These are the activations of a small neural network, seen along a few directions. Each row is one input.
In each table, some parts of the input vary, and every possible input appears once, in random order.
A made-up example of a description, with smaller parts first: values(2) and (point or line(9) or (ring(5) and line(6))).
Shared parts are said once, and a part with two or three values counts as separate values.
In the rows, zero is written as 128.

Other details of the inputs shift rows strongly along two fixed directions, in all tables alike. That doesn't count.

Rows:
R1: [142 172 165 143  91 133 110 127  49 174 110]
R2: [117 133  66 160  78 189 123  83 137 162 102]
R3: [127  99 122 117 127  80 119 150 199 116 113]
R4: [115  68 138 139 181 128  90 102 191  56 132]
R5: [139 124  64 137  88 141 111 109  96 135  97]
R6: [123 119 151 107 129 129 148 152 182  98 165]
R7: [158 147 120 142 110 163 141 129 134 139 161]
R8: [133 156 128 126 121  58  89 174 133 128 105]
R9: [144 157 153 137 105 128 123 119  29 152 104]
R10: [141 147 140 146 103 123 124 125  24 164 122]
R11: [118 127 101  91 145 183 146  85 133 126 139]
R12: [125 138 176 100 144  64 110 231  41 137 120]
R13: [127 119 173 100 150 124 145 112 182 125 133]
R14: [146 152 112 152 105 161 132 107  98 172 160]
R15: [122 104 168 154 158 106  55 157 146 103 119]
R16: [ 85 115 123 148 161 110 156 130 224 110 116]
R17: [136 143  99 119 104 208 142  44  92 142 125]
R18: [143 143 172 118 131  74 121 232  45 121 124]
R19: [114 136 169 100 130  97 115 193 111 141 142]
R20: [ 88 102 110 143 175 106 168 122 202  90 110]
R21: [160 142  76 144 100 203 153  84 100 128 159]
R22: [138  99 139 123 167 102 166 122 159 112 165]
R23: [116 143 108  98 129 195 133  86 154 148 146]
R24: [132 132 117 115 143  53 110 160 137  97 104]
R25: [118  98 169 118 144 109 159  98 202 118 161]
R26: [119 112  70 149 107 159 137  95 127 134  95]
Each input here is: values(2) and (point or line(4) or ring(8)).
- The inputs of R17 and R13 match in every part but the values(2) part. If R10 is changed in the same way as R17 into R13, which row does it become? => R25
- Change only the values(2) part in R18. List by row number the other rows that result. => R6

Rows:
R27: [149 155 123 126  92 147 148 123  77 145 134]
R28: [139 124 146 105 132 146 124  98 138 130 157]
R29: [140 111 147 115 127 146 149  95 134 101 150]
R30: [116 104 133 128 161 121 129  93 184 107 103]
R31: [134  92 162 136 159  80 102 180 169 100 126]
R32: [135 122 141  92 135 122 155 114 184 128 163]
R33: [148 158 145 142 127  95 143 193  20 171 117]
R34: [132 145 132 122 144  65 108 210 106 120 110]
R35: [140 138 124 143 130 158 139 114  54 145 136]
R36: [107 102 138 101 153  61 141 174 160 107 104]
R37: [114 111 113 158 121 149 118  72 175 113 134]
R38: [110 106 102 120 124 141 117 102 120 111 110]
R39: [132 116 103 141 117 135 126 136 173 123 134]
R40: [124 159 174 117 126 107 123 195  93 163 130]
R41: [125 163  81 173  74 161 114  92 102 164 117]
R42: [117 124 125 126 144  98 143 124 171 129  98]
R43: [120 160 128 133 101 209 109  96  82 160 143]
R44: [122 114  88 124 136 163 114  92 162  87 139]
- Describe the family of inputs behind these rows. => values(2) and (line(4) or ring(5))
- List by row number the other rows that have the values(2) part in common with R40. => R27, R32, R33, R34, R36, R39, R41, R42
